Here are a small network's activations along a few directions, averaged over the inputs that share one value of a field.
Related values have similar rows: they may be neighbours, one step apart, or belong to one group.
Random noise pushes rows far along 8 fixed directions. That doesn't count. These rows show it; they differ only by the noise:
|  230 |   74 | -410 | -532 |   80 | -426 |  389 | -326 | -270 |  116 | -404 |  167 |  111 | -243 |  152 |  167 |  192 |  690 |
| -116 | -152 | -220 | -103 |  217 |   14 |  -84 |  255 |  -35 |    2 |  150 | -391 |   -5 |  -37 |  -72 |  -29 |    1 |  150 |
| -150 | -424 | -330 |  -92 |   98 | -274 | -241 |  327 | -311 | -327 |   31 | -630 | -170 |   30 |   -6 |   44 |   14 | -127 |
|   -8 |  402 |   60 |  570 |   17 | -140 |  -94 |  -97 |  -97 |  117 |  -98 |   72 |  228 |  288 |  -18 | -154 |  233 | -112 |
|  -24 | -177 | -217 |  264 |   73 |  -54 | -182 |  228 |  161 |  -23 |  417 | -389 |  115 |  398 | -282 |  154 | -250 | -513 |
|   96 |  -13 |  310 |   50 |  412 |  104 |   -8 | -420 |  323 |   -7 |  220 | -112 |  -54 |   51 |  -89 |  193 | -136 | -211 |
|  -67 |  100 | -294 |  194 |  -54 |  -62 |   22 |  237 |  -19 |  204 |  224 | -129 |  256 |  167 |  -79 |  -89 |    6 |   34 |
|  149 | -399 | -241 | -248 | -136 | -200 |  -18 |  113 | -214 | -360 | -149 | -222 |  -80 |   30 |   -1 |  199 |  -93 | -127 |
|  128 |  116 |  -52 |   69 | -298 | -494 |  264 | -450 | -422 | -117 | -223 |  258 |   93 |  -60 |  357 |   11 |  236 |   -8 |
|  206 | -274 | -220 | -197 | -864 | -152 |  214 |  278 | -554 | -376 | -470 |  236 |  104 | -176 |  379 | -141 |  101 |  197 |


Dal, 10 values:
w5: |  131 | -144 | -148 | -305 | -392 |   66 |  158 |   85 |  170 |  154 | -359 |  484 |  183 |  -19 | -133 |   84 | -268 |  258 |
w10: | -212 |  129 | -212 |  -76 |  183 |  -24 |   97 |   91 | -148 |  -88 |  469 | -167 |  -82 |  -32 |   -7 |   69 |  139 | -158 |
w3: |  134 |  276 |  274 |   -6 |   73 |  255 |  -64 |  -57 |  200 |  -71 |  111 |  295 | -124 |   19 |  -84 |   -9 |   29 | -345 |
w4: | -178 |  185 |  -90 |    5 |   36 | -272 |  204 | -382 |  152 |  500 |  390 |  315 |  140 |  121 |   13 |   67 | -202 | -133 |
w9: | -199 |   20 | -104 |  -86 |  467 | -248 | -110 | -119 |   17 |   60 |   32 |  -63 | -242 |  -52 |  -42 |   13 |  122 |   36 |
w8: |  -58 | -666 | -560 | -655 |  422 | -476 | -130 |    4 |  201 |  -13 |  -10 | -618 | -307 |  -74 | -232 |  324 | -330 |  178 |
w2: | -219 |  -14 | -284 | -297 |  -81 | -142 |  258 |   66 | -343 |  191 |  136 |   45 |  -78 | -304 |   91 |   88 |  131 |  279 |
w6: |  279 |  225 | -116 |  -26 |  138 | -151 |  186 | -335 |  246 |  293 | -203 |  121 |  248 |   74 |  -93 |  130 |  -92 |  398 |
w7: |  -99 |  522 |  299 |  165 |  156 |  200 |  105 | -265 |  -92 |  185 |   78 |  321 |  -71 |  -67 |  -23 |   49 |  169 |  -17 |
w1: |   49 |  190 |   71 | -426 |  -89 |  308 |  377 |  -99 |  -73 |  -49 |  459 |  596 | -108 | -314 |   24 |   71 |  263 | -371 |
A value of Dal combines one of 2 hidden first parts with one of 5 second parts; all combinations occur once.
Changing only the second part turns w6 into w2. w10 has the same second part as w6; what does that change turn w10 into?
Answer: w7
Changing only the second part turns w8 into w5. w9 has the same second part as w8; what does that change turn w9 into?
Answer: w4

Bedo, 10 values:
j9: |   69 | -343 |   84 |  155 | -312 | -102 | -110 |  115 | -152 | -457 |   80 | -162 |   39 |  136 |  233 | -144 |  -22 | -319 |
j3: |  -33 | -514 |  284 | -509 |  566 |  227 |   61 | -338 |  116 | -270 |  473 | -231 | -543 | -398 |  -54 |  409 | -272 | -393 |
j10: |  -44 |  147 |  266 | -281 |  251 |   67 |  212 | -410 |  339 |  135 |  175 |  113 | -299 | -528 |  258 | -200 |  174 |  237 |
j2: |   45 |  456 |  -44 |  268 | -187 |  527 |  120 |  441 | -262 |   -8 | -152 |  352 |  352 |  -54 | -139 | -174 |  293 |  380 |
j5: |  -63 |  -18 | -139 | -613 |  162 |  415 |  -25 |  536 |  -11 |   19 |  150 |  286 | -191 | -106 | -555 |   97 | -142 | -152 |
j6: |   -4 |  -57 |  924 |  -62 |   11 |  680 | -133 |  -99 |  415 |   72 |  -33 | -159 | -272 | -292 |  384 | -151 | -314 |  486 |
j7: | -171 |  202 |  -92 | -553 |  760 |  111 |  310 | -576 |  285 |  494 |  304 |  277 |  -63 | -299 | -153 |  224 |  -15 |  354 |
j8: | -325 |  492 | -144 |  477 |  825 | -571 | -187 | -547 | -309 |  -33 |  113 | -114 |  -23 |  246 | -262 |  -43 |  504 | -315 |
j1: |  269 |   31 | -137 | -174 |  260 |  399 |  107 | -211 |  153 |    7 | -130 |  226 |  134 |  175 | -518 |  501 | -100 | -177 |
j4: |  -53 | -220 | -341 |  -44 | -419 | -632 |  242 |  146 |   49 |  208 |  417 | -413 |  193 |   -9 |  523 | -134 |   18 |   62 |
A value of Bedo combines one of 2 hidden first parts with one of 5 second parts; all combinations occur once.
Changing only the second part turns j1 into j8. j2 has the same second part as j1; what does that change turn j2 into?
Answer: j9
Changing only the second part turns j7 into j10. j3 has the same second part as j7; what does that change turn j3 into?
Answer: j4
